Each row below holds a small network's activations on one input, seen along a few directions.
Each table varies a few parts of the input and shows all the possible inputs, shuffled.
Descriptions start from the smaller parts, as in this example, which fits no table here: one of 2 separate values, together with either a single point or one of 11 places around a ring or (one of 5 places around a ring, together with one of 6 places along a line).
Shared parts are said once, and a part with two or three values counts as separate values.
(in the rows, 128 means zero)

A family of inputs:
R1: [ 63 141 127  89 103 115 170  73 131 167 123 125  93 112]
R2: [156 111 226 108 126 138 184 134 140  92 156  80 174 151]
R3: [ 80  48  50 141 119 179 101 165 143 119 111 117 117 164]
R4: [161  71 109 136 116 111 153  94  90  75  95 153 189 135]
R5: [ 73  57  41 169 123 137 128 172 103 124  94 111 127 157]
R6: [ 70  94 157 142 132 166 152 208 153 139 150  37 106 171]
R7: [123 154 104 186 187 137  82 144  81 158  99 182 128 144]
R8: [181  85 175 120 120 114 176  85 107 130 142  95 165 152]
R9: [130 147 112 160 179 179  52 134 120 155 118 186 118 153]
R10: [214 180  89 130 105  53 103 121 121  89 112 165 140  61]
R11: [219 171  96 106  99  92  72 111 161  80 135 172 130  70]
R12: [234 189 153 116 104  56 123 113 136 146 162 114 119  77]
R13: [ 38 169 181  74 109 145 178 127 159 127 143 106 103 109]
R14: [ 53 118  71  84  95 156 125  73 151 112  99 185 107  99]
R15: [140 164 166 168 197 137 103 135 100 208 144 130 104 159]
R16: [166  61 118 111 110 150 124  85 130  67 118 160 177 145]
R17: [ 46 126  63 110  98 116 151  79 114 119  80 179 116  92]
R18: [116 185 214 154 202 162 106 183 131 174 159 111 117 155]
R19: [207 218 200 104 109  80 131 162 166 105 180 100 131  77]
R20: [ 91  71 107 153 128 137 146 161 123 173 140  53  99 176]
Changing only one part turns R8 into R15. The same change can be made to R2. Which row results?
> R18
Describe the family of inputs behind these rows.
> one of 4 places along a line, together with one of 5 separate values
Which other rows does R3 become when the place on the line of 4 takes its other values? List them by row number.
> R5, R6, R20
A walk changes only the place on the line of 4. It starts at R11 and steps to R10. List the rest of the walk in order.
> R12, R19

A family of inputs:
R21: [ 47 118  74  94  57 143 153 101 141 133 118 135  97 117]
R22: [ 71  37  81 136 158 156 148  84  97 152  84 150 140 156]
R23: [ 33 121 121 109 112 126 160 120 148 121 118  82  73 138]
R24: [ 95 112 109 107  99 187 110 103 143  91 122 182 144 144]
R25: [ 63 141  94 172 177 148  81 157 120 148 102 130  75 160]
R26: [119  32  42 132 120 134 117 147 137  98 100 118 139 133]
R27: [ 32 123 157 103 116 160 178 167 155 177 155  61  92 139]
R28: [ 96  87 108  97 145 166 113 103 154  87 108 176 147 118]
R29: [176 130 131 132 105 113 141  65  83 146 129 164 157 141]
R30: [ 58  64 125 161 164 160 150 101  91 143  94 106 115 200]
R31: [ 76 141  47 157 124 165  75 139 112 160 104 181  99 140]
R32: [229 124  92 133  64  94 110 128 127  93 143 132 155 110]
R33: [216 128 140 149 121  78 118 148 136  81 143  77 131 134]
R34: [158 186 124  82  49  82 148  80 143 123 144 142 118  70]
R35: [187 207  97 144 115 104  72 118 113 149 132 191 116  92]
R36: [188 181  98 135 161  83  75 118 127 145 118 184 118  66]
R37: [105  60  89 158 128 138 120 167 132  91 113  71 113 180]
R38: [231  99  92 123 111  73 114 128 140  88 129 125 158  84]
R39: [161 133 213 142 162 128 163 131  97 188 164  94 151 161]
R40: [159 160 124  72  95  61 151  79 156 118 130 136 120  43]
R41: [214 129 177 144 124 110 134 196 142 137 180  58 147 134]
R42: [ 80 117 193 116 158 202 133 170 156 137 158 109 139 165]
R43: [118  58  42 143  73 155 113 148 125 104 113 124 137 159]
R44: [144 190 171  99 105  65 156  99 152 110 145  88  93  95]
R45: [172 212 181 155 175 119  96 186 129 194 168 118 109 118]
R46: [ 47  93  73  83 103 121 157 100 153 128 105 129 100  90]
R47: [194 185 245 105 151 146 130 152 157 129 179 113 155 122]
R48: [195 183 208 111 146 112 112 103 150  71 143 133 137 120]
R49: [103  61 127 153 131 170 136 214 139 147 150  52 130 179]
R50: [ 81 115 156 123 154 169 116 122 149  79 122 130 121 165]
R51: [210 154 161  85 137 109 108  83 155  79 129 181 164  70]
R52: [ 70  63  82 147 111 178 145  85  86 156  96 155 137 182]
R53: [ 61 143 129 167 181 179  98 203 127 204 139 110  93 160]
R54: [150 181 149 141 107  69 176 155  87  69 101 164 196  73]
R55: [ 41 112  95 149 118 135 175 170  84  81  77 152 172 120]
R56: [176 104 131 122 151  91 145  65  95 142 116 158 159 115]
R57: [162 132 176 147 159  94 147  83  90 133 128 113 134 162]
R58: [210 180 160  94  90 130 105  84 143  83 142 188 161  96]
R59: [143 193 208  93 111 100 174 148 158 168 182  67 111  97]
R60: [173 210 145 161 170  87  79 138 122 138 131 137  91 116]
R61: [ 76 114  47 147 169 144  79 138 125 156  91 175 101 113]
R62: [ 56  65 162 156 167 192 165 148 100 198 131  86 133 197]
Describe the family of inputs behind these rows.
> one of 2 separate values, together with either a single point or (one of 4 places along a line, together with one of 5 separate values)
Changing only the choice among 2 separate values turns R52 into R29. The same change can be made to R42. Which row results?
> R47
Changing only the choice among 2 separate values turns R62 into R39. The same change can be made to R23. Which row results?
> R44
Which other rows does R28 become when the choice among 5 separate values takes its other values? List them by row number.
> R22, R26, R46, R61
